A small network was shown many inputs. Here are its activations along a few directions, one row for each input.
Each table varies a few parts of the input and shows all the possible inputs, shuffled.
Descriptions start from the smaller parts, as in this example, which fits no table here: one of 8 places around a ring, together with either a single point or one of 9 places around a ring or (one of 3 separate values, together with one of 6 places along a line).
Shared parts are said once, and a part with two or three values counts as separate values.
(in the rows, 128 means zero)

Other details of the inputs vary at random and push rows far along two fixed directions, the same in every table; ignore that.

A family of inputs:
R1: [ 52 162 103 120 188 171  83 113 196  81 131 110 104 105]
R2: [150 185 168 130 160 150 169 118  82 113 139 116 156 132]
R3: [146 168 170 123 171 139 152 139 103  83 142 138 175 125]
R4: [174 113 157 133 128 135 191 153 100 108 143 154 152 118]
R5: [133 177 168 127 163 134 155 156  93  95 137 140 183 127]
R6: [ 74 124  80 126 152 188 107 131 195  94 151 124  91  98]
R7: [125 174 167 125 160 133 159 150  93  98 150 137 191 132]
R8: [198  85 143 140  55  75 153 126  92 200 107 133 130 151]
R9: [157 137 147 139 129 142 175 179  95 127 150 160 174 128]
R10: [117  90  86 131  79 108  88 109 153 191 119 126  70 141]
R11: [151 156 165 122 148 111 153 140  87 111 136 139 190 129]
R12: [164 136 152 136 148 163 175 162 110 103 161 157 165 120]
R13: [ 54 187 102 129 171 185  91  86 179  95 138 103  81 116]
R14: [ 70 164 117 129 154 183  84  80 183  86 127  91  73 116]
R15: [193  59 127 124  71  69 146 146  88 173  96 149 144 149]
R16: [ 97  98  94 111 107  60  72 109 154 147  87 114  99 139]
R17: [169 131 179 151 129 184 191 124  98 111 147 132 129 110]
R18: [150 134 146 137 126 141 178 173  95 130 162 157 182 132]
R19: [160 148 170 113 145 110 159 140  88 100 127 127 173 121]
R20: [150 154 173 131 171 127 161 136  94  80 138 126 165 123]
R21: [120  93 117 125  75  61  70  85 127 187  72  96  87 145]
R22: [122  70  69 126  73  69  77 146 143 195 110 138 111 139]
R23: [ 61 139 111 109 174 164  92 101 185  73 124 104  91 116]
R24: [ 99  82  63 127  89  96  78 137 165 179 123 136 110 135]
R25: [ 64 172 113 126 165 175  87  82 174  99 135 106  79 117]
R26: [156 148 170 122 163 141 163 124  94  74 119 134 165 126]
R27: [109  99  89 113  92  39  55 125 131 180  88 119 123 145]
R28: [127  82  94 134  66 114  88 108 159 178 110 111  66 140]
R29: [ 74 108  93 121 155 194 115 121 197  88 145 123  78 108]
R30: [173 122 156 133 136 141 179 165 105 126 145 151 165 117]
R31: [207  76 122 130  40  37 144 144  59 244 101 133 138 169]
R32: [168 151 154 143 125 163 185 136  94 133 156 143 136 127]
R33: [124 106 108 124  75  55  73  86 140 190  78 100  97 154]
R34: [ 64 124  80 142 170 197 104 127 203  83 158 122  80 103]
Description of these inputs: one of 2 separate values, together with either one of 6 places along a line or one of 11 places along a line.
- The inputs of R31 and R2 match in every part but the choice among 2 separate values. If R4 is changed in the same way as R31 into R2, which row does it become? => R16
- Change only the choice among 2 separate values in R11. List by row number the other rows that result. => R24

A family of inputs:
R35: [113 179 124 144 148 149 144 116 114 140 134 123 136 135]
R36: [118 186 131 148 180 159 145 141 124 106 153 139 164 112]
R37: [ 51 166 115 111 186 183 106 120 193  55 153 131 120 114]
R38: [190 126 210 134 121  98 173 118  68 122 115 119 167 127]
R39: [ 65 105  63 118  99  79  40 140 156 178  94 121 114 154]
R40: [ 57 149 121 114 181 167 105 127 162  53 132 123 109 100]
R41: [124 120 112 137 137 196 157 110 153 100 139 137  92 115]
R42: [121 129 103 143 126 172 157 126 140 125 155 124  93 125]
R43: [ 98  95  76 109 114  57  58 111 169 167  84 111  89 127]
R44: [175 120 151 120  68  63 120 119  86 183  98 109 157 139]
R45: [181  54 127 123  71  81 136 163 105 156  92 154 150 145]
R46: [164 168 163 131 135 129 165 123  68 140 136 141 161 148]
R47: [ 58 181 114 122 198 208 123  85 184  68 137 102  76 102]
R48: [193 119 153 126 126 130 184 178  79 154 167 156 171 123]
R49: [ 91  78  75 140  78 129  71 103 191 175 115 120  64 126]
R50: [ 79 122  82 136  84  97  36 108 160 192  96 104  86 146]
R51: [109 137 145 113 159 123 139 137 134  93 117 128 151 115]
R52: [129 139 146 124 155 189 180 181 119 104 181 153 166 112]
R53: [106 135 125 138 125 193 129 135 159 141 168 125 104 109]
R54: [ 89 118  65 124  92  88  55 107 138 201  93 108  83 163]
R55: [124 181 158 119 173 176 164 101 126  83 153 129 126 129]
R56: [110  95 105 103  99  51  79 141 149 156  85 117 122 156]
R57: [191 153 162 116 137 104 167 146  71 120 133 132 193 119]
R58: [146 134 187 133 148 146 144 106 112  88 124 102 140 122]
R59: [ 56 195 119 159 168 199 103 105 177 107 149 112 113 106]
R60: [150 148 162 158 132 192 186 141 121  99 171 131 135 106]
R61: [147 147 173 124 174 165 172 102  98  75 132 108 135 130]
R62: [ 97 141 126 127 193 156 118 108 159  67 136 115 117 102]
R63: [113 170 136 119 163 165 137 110 146  93 129 108 100 133]
R64: [203 104 158 137 128 135 192 154  92 111 140 164 165 115]
R65: [110 172 144 142 163 144 154 156 108 110 143 144 186 125]
R66: [ 79 155 124 125 186 185 127  82 162  71 133 100  87 113]
R67: [163 110 182 114 147 101 165 146  81  88 116 127 185 137]
R68: [140 104 124 111  93  62 109 106  93 162  87 115  93 144]
R69: [147 143 138 128 137 187 184 144 109 139 172 137 126 124]
R70: [168  67 101 128  87  78 125 143 122 179 119 150 126 135]
R71: [113 115 120 118  83  78  72  96 156 170 104 114  99 146]
R72: [121 168 152 140 123 144 123 108 122 112 142 123 139 127]
R73: [197 111 183 148 102 153 192 135  92 121 135 150 155 116]
R74: [ 93 111  66 120 107  68  41 117 157 185 105 128 106 146]
R75: [146 143 130 145 161 182 179 158 128  86 179 144 139 101]
R76: [188 150 174 120 151 104 166 152  92 105 128 135 167 132]
R77: [109 143 134 142 164 193 174 173 141  87 181 150 148 112]
R78: [ 95 104  83 100  96  70  71 130 148 158  95 111 137 138]
R79: [220  54 156 140  34  64 139 137  81 197  83 142 135 148]
R80: [203 110 162 138 114 159 195 133  84 119 124 147 136 131]
R81: [143 108 141 131 138 169 176 155 131  82 140 160 157 112]
R82: [101 129  93 141 177 228 119 127 199  56 149 141  90  90]
R83: [ 64 162  89 147 175 238 141 119 190  92 182 122  67 108]
R84: [191 130 180 117 139  81 164 147  55 111 121 142 164 119]
R85: [ 41 116  61 115 120 100  35 120 185 155 108 125 106 144]
R86: [201 125 188 156  95 125 199 161  69 159 157 145 162 131]
R87: [ 91 174 109 130 172 162 108 117 153  79 157 131 131 115]
R88: [ 65 114  98 123 106 107  44  90 174 139  96  97  55 118]
R89: [112 166 146 141 132 149 109 111 128 133 136 126 135 128]
R90: [171 103 159 129 126 138 191 167  94 114 145 164 178 125]
R91: [188  78 149 114 111  39 124 130  83 149  93 120 156 149]
R92: [126  72  75 127  78 106 108 108 148 190 110 129  75 146]
R93: [195 141 177 114 136  84 167 141  78 122 136 152 181 138]
R94: [198 107 135 107  59  32 137 120  57 207  86 114 156 162]
R95: [173 125 137 122  75  54 135 114  64 181 109 130 146 168]
R96: [ 54 177 130 133 183 206 103  88 199  68 135  98  83  89]
R97: [ 52  88  47 131 112 139  78 142 203 134 136 122  81 122]
R98: [122 112 122 123  83  72  72 111 153 172  86  99  93 150]
R99: [174 161 157 135 149 121 153 159  69 127 138 146 183 133]
R100: [122  77 125 109 108  49 100 129 119 147  87 119 140 143]
R101: [121  81  68 135  94  87  94 150 158 189 135 136  93 134]
R102: [ 61 105  62 113  91  69  43 119 168 157 103 123 111 151]
- The inputs of R47 and R96 match in every part but one. If R83 is changed in the same way as R47 into R96, which row does it become? => R86
- The inputs of R48 and R69 match in every part but one. If R91 is changed in the same way as R48 into R69, which row does it become? => R61
- What is each input in this table made of? => one of 4 places along a line, together with either one of 6 places along a line or one of 11 places along a line
- A walk changes only the place on the line of 4. It starts at R44 and steps to R94. List the rest of the walk in order. => R57, R78
- Change only the place on the line of 11 in R85. List by row number the other rows that result. => R37, R39, R40, R51, R56, R65, R67, R78, R100, R102

A family of inputs:
R103: [188 193 207 134 161 138 192 138  53  93 143 143 206 127]
R104: [140 101 102 125  88 103 130 132 121 182 127 133 109 148]
R105: [163  93 139 132  82  90 121 135 121 161 113 135 134 132]
R106: [159 109 138 120  91  43 106 124  98 183  99 114 131 144]
R107: [167  86 119 140  70  75 118 138 101 195 106 135 129 142]
R108: [188 180 227 129 168 148 223 145  47  81 155 132 195 122]
R109: [163  87 135 114  96  72 133 118  98 150  91 124 126 148]
R110: [138 189 180 136 223 239 195 116 128  10 168 132 142  88]
R111: [ 59 133  86 142 145 196 102 117 186 111 142 118  83 114]
R112: [157  85 141 125  72  84 131 138 111 166 109 133 139 144]
R113: [ 30 132  63 119 173 177  78 132 210  85 144 124  95 111]
R114: [ 74 130  82 125 164 152  90 140 185  98 143 133 115 109]
R115: [ 67 151  98 120 134 124  74 102 159 129 112 110 110 140]
R116: [ 99 124  74 133 124 152  98 116 174 148 142 126  79 124]
- What is each input in this table made of? => one of 2 separate values, together with either a single point or one of 6 places along a line
- The inputs of R108 and R106 match in every part but the choice among 2 separate values. If R109 is changed in the same way as R108 into R106, which row does it become? => R110
